A small network was shown many inputs. Here are its activations along a few directions, one row for each input.
Each table varies a few parts of the input and shows all the possible inputs, shuffled.
A made-up example of a description, with smaller parts first: one of 3 separate values, together with either a single point or one of 9 places along a line or (one of 4 places along a line, together with one of 5 places around a ring).
Shared parts are said once, and a part with two or three values counts as separate values.
(in the rows, 128 means zero)

Other details of the inputs shift rows strongly along two fixed directions, in all tables alike. That doesn't count.

A family of inputs:
R1: [146 169 142 153 176 150 140 118 147  96  73 148]
R2: [120 178 136 164 154 121 193 158  95 126  25  95]
R3: [145 131 130 146 150 143  95  80 170 120 185 154]
R4: [146 123 123 131 148 107  94  90 186 138 164 175]
R5: [113 119 164 162 113 128 117  84 146 130 178 139]
R6: [130 119  59  16  45 164  98 197  40 136 174  83]
R7: [133 177 150 145 156 122 182 162  88 145  12 119]
R8: [111 116 162 130 134 111 112  91 154 139 190 127]
R9: [126 117  44  28  45 137 107 205  55 124 168  69]
R10: [139 108 127 185 184 147 200 167  85 102  22 130]
R11: [138 121 122 150 127 142  84  69 180 109 178 144]
R12: [125 185 149 167 181 123 201 158  99 138  39 113]
R13: [121 108 155 147 118  89 107  72 180 146 151 140]
R14: [115  98  81  33  17 104 129 217  39 171 170  84]
R15: [126  40 147 118 147 138 105  89 156 120 150 147]
R16: [117 118 162 142 130 125 109  83 145 146 194 124]
R17: [125 117 115 132 127 122  86  96 189 117 161 146]
R18: [133  46 145 145 171 127 115  90 165 128 165 148]
R19: [121 176 148 175 152 124 200 166  97 125  39 122]
R20: [135 127 127 155 124 146  97  94 160 108 176 161]
R21: [136 179 140 158 170 107 192 158  89 151  37 120]
R22: [130  41 139 153 150 127 108  82 174 116 149 134]
R23: [115 116 182 129 127 124 111  74 171 128 165 137]
R24: [137 113 110 129 120 107  77  97 183 130 155 154]
R25: [114 114 164 164 122 127 100  61 170 132 178 121]
R26: [125 180 160 150 164 134 192 153 101 130  22 115]
R27: [140 121 132 117 132 121  80  97 180 134 142 171]
R28: [137 112 118 134 115 109  87 109 175 127 165 178]
R29: [144 187 121 143 173 151 166 165 113 112  23 136]
R30: [133 122 126 128 150 118 100  84 191 123 178 168]
R31: [108 114 172 159 123 113 114  87 166 121 178 145]
R32: [102 105  80  28  28 120 125 200  37 147 176  43]
R33: [140 188 110 171 166 142 178 179 107 105  31 143]
R34: [149 194 112 158 191 147 177 164 100 104  47 126]
R35: [110 112 101  27  37 150 120 190  28 159 172  58]
R36: [121 116  54  37  43 141 111 220  48 124 178  92]
Each input here is: one of 4 separate values, together with either a single point or (one of 2 separate values, together with one of 4 places along a line).
The inputs of R17 and R29 match in every part but the choice among 4 separate values. If R2 is changed in the same way as R17 into R29, which row does it become? -> R26
Which other rows agree with R16 in the choice among 4 separate values? List them by row number. -> R3, R4, R8, R12, R18, R21, R30, R34

A family of inputs:
R37: [103  99 137  46  76 114 128 152  82 174 186  83]
R38: [125 161 110 134 120 125 177 187  58 140  95  99]
R39: [139 119 107 110 120 142  74  88 185 109 165 145]
R40: [ 93  97 120  84  62 108 132 172  68 160 200  83]
R41: [101  99 169 127 114  81 123  93 154 157 182 133]
R42: [131 166 164 190 173 149 150  87 139 107  93 131]
R43: [111 141 120 125  93 124 189 194  41 132  92  61]
R44: [139 114 107 117 117 107  74 109 190 124 163 162]
R45: [135  75  81  99 124 151 169 200  55 113  48  89]
R46: [145  87 148 197 215 148 163 115 142 107  80 157]
R47: [126 165 119  96 132 131 167 172  62 151  80 101]
R48: [120 154 145 119 132 143 182 175  47 143  95  74]
R49: [141 178 154 156 178 135 139 108 155 116  58 161]
R50: [142 174 149 197 179 127 152 117 152 115 100 169]
R51: [138 122 101 117 130 102  90 110 179 131 174 170]
R52: [126 117  88  53  67 109 112 180  98 157 184 127]
R53: [112 102 141 143  93 107  95  82 169 132 171 139]
R54: [105  91 165 120  93  89 115 102 155 154 166 122]
R55: [128 165 172 170 178 127 146  94 153 131  62 138]
R56: [128 115 126 113  97 106  87 116 169 135 162 161]
R57: [155 176 127 153 189 142 125 116 162 105  54 152]
R58: [108 106  93  90  52 125 114 163  78 137 190  91]
R59: [103  91 161 143  91 101 112  90 162 144 170 117]
R60: [137 169 120 120 137 150 169 174  52 141  91  90]
R61: [126 159 114 115 117 108 176 183  71 157  79 109]
R62: [ 94  92 173 120 104 124 100  71 162 132 174 109]
R63: [125 114 126 129  97 117  89 100 174 118 166 152]
R64: [120 150 142 129 120 149 180 159  58 130  92  64]
R65: [139 174 152 184 179 160 141  96 149  92  91 152]
R66: [139 117  52  70  75 131 100 188  95 134 194 120]
R67: [129  32 131 141 144 145 105  94 153 104 179 143]
R68: [137 114  95 131 107 122  71 101 183 110 162 154]
R69: [129 126 144 102 132 122  91  92 168 134 180 168]
R70: [109 145 135  81 105 125 170 189  46 152  68  62]
R71: [152 176 118 146 192 143 137 121 159 114  76 159]
R72: [151  85 144 165 205 127 168 123 136 122  63 155]
R73: [143  81 104 110 148 138 165 187  77 126  44 112]
R74: [144 172 145 160 161 150 138 108 148 102  63 142]
R75: [128 127 146 125 135 141  91  92 163 124 195 160]
R76: [140 132 110 119 147 147  83 104 159 115 186 150]
R77: [155 169 113 200 175 138 137 110 165  87  91 159]
R78: [117 105 143 124  99  94 100  93 168 151 165 146]
R79: [152 178 124 187 194 168 131 100 169  86  84 155]
R80: [112 112 147 122 108 134  95  79 162 132 160 126]
R81: [124 117  78  79  54 134 107 173  86 122 191 111]
Describe the family of inputs behind these rows. -> one of 5 places around a ring, together with either a single point or (one of 2 separate values, together with one of 4 places along a line)
The inputs of R43 and R40 match in every part but the place on the ring of 5. If R77 is changed in the same way as R43 into R40, which row does it become? -> R66
The inputs of R55 and R60 match in every part but the place on the ring of 5. If R78 is changed in the same way as R55 into R60, which row does it become? -> R38
A walk changes only the place on the line of 4. It starts at R71 and steps to R69. List the rest of the walk in order. -> R47, R37
A walk changes only the place on the ring of 5. It starts at R57 and steps to R39. List the rest of the walk in order. -> R79, R76, R71
